[[24, -54, 52, -39, -21, -9, -42, 13, 1],
 [31, -33, 40, -46, 52, -72, -50, -74, -17],
 [-35, 20, -25, 28, -11, -15, 70, 41, -16],
 [-5, -1, 5, 4, 27, -8, -35, -11, 5],
 [-25, 14, -15, 26, 3, -13, -28, 3, -8],
 [-16, 29, -27, 30, 10, 26, -7, 48, 31],
 [-43, 32, -25, 32, -57, -24, -36, 30, 34],
 [14, -28, 20, -16, -42, 22, -23, 27, -15]] ==> -17

[[-28, 91, -46, -76, -26, -74, 78, 28, -21, -21, 49, 0, -47, 11, -3, -34],
 [-2, 2, -6, -3, 2, -4, 2, 3, 1, -2, 0, 0, 0, -1, 0, -3],
 [-24, 82, -40, -67, -31, -77, 68, 29, -22, -29, 29, -5, -33, 7, 0, -34],
 [8, 18, -63, -22, 33, 24, 86, 42, 11, 0, -1, -12, -11, -18, -16, -56],
 [-46, 58, -36, -54, -26, -65, 50, 36, -22, -13, 29, 37, 24, 22, 34, -27],
 [-34, 67, -36, -59, -29, -72, 58, 32, -22, -23, 25, 16, -4, 13, 17, -30],
 [-13, 8, -66, -34, 25, -31, 26, 32, 9, -23, 5, -2, 2, -16, 4, -43],
 [-6, 4, -32, -17, 11, -17, 12, 15, 5, -12, 2, -1, 1, -9, 3, -21],
 [-7, 4, -41, -22, 15, -20, 15, 19, 6, -15, 3, 0, 1, -11, 4, -27]] ==> -3

[[-30, -16, -6, 3, -14, 12, 13, 1, 31],
 [-83, 9, 12, 21, 15, 13, -13, 10, -16],
 [16, 19, 9, 0, -9, -15, 37, 0, -13],
 [55, -8, -12, 10, 13, 3, 24, -16, -25],
 [-6, 17, -19, -6, 35, 18, -3, 1, 28],
 [-3, 35, -9, 1, 6, 8, 3, 5, -26],
 [-11, 45, -14, 13, 1, 8, 14, -12, -30],
 [-32, -6, -1, -4, 1, -4, -31, 9, 3],
 [20, -3, 4, 5, -3, -1, -26, -7, -35],
 [11, -16, 2, -4, 11, 0, -27, -3, -15],
 [7, 12, 8, 6, 16, -16, 19, -6, -10],
 [-29, 24, 15, 10, -18, 10, 10, -5, -26]] ==> -16

[[-58, 2, -11, 1, -13, -8, -5, 1, -11],
 [-11, 5, 17, 37, -14, -24, -45, -13, -43],
 [-51, 43, 7, 75, -4, -40, -75, 59, -35],
 [-64, 13, 19, 49, -60, -17, -28, 57, 4],
 [-40, -3, 1, 5, -14, -9, -5, 1, 0],
 [-7, 9, 5, 21, -4, -13, -5, 18, -13],
 [-29, -19, 19, 97, -44, -8, -13, 39, 4],
 [-75, 43, -13, 59, -4, -55, -52, 26, -22],
 [-7, -22, 11, 97, -53, -65, -13, 59, -18]] ==> -43

[[-15, 20, 24, -16, 17, 37, -40, -77, 56, 17, 45, -35],
 [-22, -7, 13, -43, -3, 3, 71, 10, -35, -11, 39, -32],
 [16, -10, -87, 18, -11, 48, 39, 29, 3, -2, 17, 47],
 [37, -46, -76, -45, 6, -8, -37, -9, 12, -19, -33, -29],
 [-11, -21, -42, 47, 8, -24, 11, -13, -65, -12, 5, 54],
 [-30, -54, -43, -30, 13, -43, 39, 22, 10, 32, -15, -48],
 [-65, -49, -54, -30, 11, 5, -22, -8, 22, 91, 24, 32],
 [-6, 1, -36, 2, -27, 17, -7, 25, -11, -33, 79, -44]] ==> -32
---
array([242, 699, 811, 184, 317, 788]) result: 242, 788
array([-20,  49,  33, -29]) result: -20, -29
array([ 24,  28,  48, -49]) result: 24, -49
array([9760, 2080, 5729, 2230, 4787, 6008]) result: 9760, 6008
array([6023, 8153, 1296, 9174, 3530]) result: 6023, 3530
array([ 86, 138, 105,  14, 230, 101]) result: 86, 101
array([ 25, 237, 246, 188]) result: 25, 188
---
[[-14  71  41  -8 -49]
 [  3  53  23 -14   2]] → 41

[ 68  41 -51 -64  46  58  36] → -51

[[-51 -17 -59 -44  61]
 [ -5   9  -9  23  43]
 [ -5 -17  -9  75  57]] → -59

[[ 39  27  18  16 -11 -11  62]
 [ -8 -11   3 -16   8 -23  95]] → 18

[[-75  44   9   8 -58 -19  17]
 [-57  40 -14 -15 -46  -3  71]
 [ 31 -45   9  25  72 -36 -26]] → 9

[ 83  -3 -24  24  17] → -24

[  7  -7 -35  38 -28 -73] → -35
---
[[  5  -2  -9   2   1]
 [ -2 -14  -3 -81  -9]
 [  1   0  10 -33  -5]] ==> -2

[[-40  28  36 -15   1 -35]
 [ -8   9 -17  -4  70 -28]
 [ 16  31  34  51  23 -16]] ==> -8

[[ 20 -23   1  -7]
 [-14  94 -30  -3]
 [-49 -13  13  -6]] ==> -14

[[  1 -81  14 -17 -15]
 [-13   6 -29 -18   9]
 [ 20   9   4  -6  11]] ==> -13

[[ 72  24 -28  14]
 [-57 -23   2   0]
 [-40 -12  12  16]] ==> -57

[[-22   9  10 -70]
 [ 48 -29 -13 -10]
 [ 38 -10  10  32]] ==> 48

[[  3  73  -2 -45  23 -19   9]
 [  3 -82   6  43 -25  12   0]
 [ 58 -82   6  -4 -22 -19  27]] ==> 3

[[ 43 -25 -64  10  67  -9 -59]
 [ 40 -79 -10  92  -2 -60 -74]
 [ 14 -24 -37 -23  34 -39 -65]] ==> 40
---
-65   42  -91  -55   20   86   34   21   51  -53   76    4  -79
 52   64  -41   59   53   56   50   25  -24   37   70   28  -31
-93  -79  -90   79    8  -19  -26  -85  -26    1  -25   38  -68
-55  -48  -19    7   59   -2   10   69  -31   50   37   81  -38
 32   27   36  -65  -79  -55   -7    8   20    8   54  -60  -93
-89  -27   82   -7   20  -54  -51   37   82   11    2   61  -72
 81   -8  -65  -12   37  -13  -79   82  -61   29  -17  -87  -51
-78   23  -42   27    1    3  -35   34   17   34  -49  -91   19
-22   86  -89  -71   28  -30    3   30   15    4  -85  -24   -1
 31  -65  -41   72   82  -20   46   53  -67   14   20   66    3
 38  -10   33   56   44  -51   89  -79   39   88   85  -20   89
yields -68

-35   -8   15   40   34   28   28  -50  -27  -20    3   -1
 -6   21   -6    0  -18  -24   47   -3   25  -72  -38   17
-24   30   76  -20  -14  -16   20   54   25   49  -43  -40
-32   20  -26  -51    2   38   92    7  -27   59  -44   21
 29   29  -55   36   29  -12  -16   29   37  -30  -58  -18
-33   69  -10   45   41   20   43   -4  -20  -56   28  -50
 31   39  -53   -8  -23   80   -1    4   14   -3  -33  -13
-12  -33   33  -47   39  -40   36  -52   -3    7  -35   -2
-40   -8   59   72  -55   30   26  -17   48  -16  -12   32
 29  -29  -22   24   20  -70    3   19   29  -36  -66   47
-15  -55    9   64   34   22  -15   11  -32    3   14   -9
yields -40

 -6   19    0  -35  -52   18
  7  -49  -23  -15   23  -12
 10  -21   10   -1   42   20
-25  -14   13   28   82   13
-15   -2    5  -25   10   -9
 11  -29   -3  -58  -47  -12
  9   24   19   -4    5   -5
 19  -46    2   62  -19   20
 -2  -29  -15   74   15    4
  3  -53   29  -22    0    1
  0  -42   35  -24  -49   -9
 -7    5  -12   34  -56   13
yields 20

  3  -34    7   23   -7  -41   21
  5  -37  -24  -79   25   26   -1
-23   -7    6   84  -18   -1   17
-65   -6  -24   -2  -12   -2  -28
-65  -12   14  -13    2  -29   14
yields 17

 20  -20   18   40   19  -24   -6  -28  -32  -30  -51    8  -15  -70
 31  -24  -39  -26  -25   18  -16  -25  -21  -27  -21    8  -20   23
-20  -12  -10   36    5   29   14  -22   16   17   -7  -13   -3    3
 24   17   -5  -45  -16    4   -1    4   39   39    9  -10  -17   13
 31  -57    0    9   -1  -17    7  -19   31   23  -21  -51  -10  -80
-31  -28   15   13   31   15   -6  -31  -17    1    6   -6    2  -11
 -9  -49  -31  -10  -33  -57  -21   13  -36  -14  -51  -10   34   -2
-20    5   -3   17    2   -7    5   13   16    7   -4  -13   17  -26
 39   37    8  -14   25   15    3   25    9   -8   20   -3  -20  -36
yields 3

 12    3   -7  -20   -6  -18   -5   15    9  -17    5  -18  -13   19   -6
-43  -40  -25    3    4    4  -33    4    8   -4    0   49   26  -48  -25
 38  -13   18  -51  -17  -20   34    0   27  -59   -4    1    8   21   20
 15  -27   15   -6  -39   30    9    2  -40   28   42   94   18   21    3
-31   -1  -39    7    7   27   26  -35   20  -23  -13   57  -51  -63    2
  4   -5  -17  -25  -13    7   45  -35    2    5   -9   50  -40  -12   39
 34  -28  -11  -25  -26   17   11  -41   -4  -62   32   98   12  -20   18
yields 20
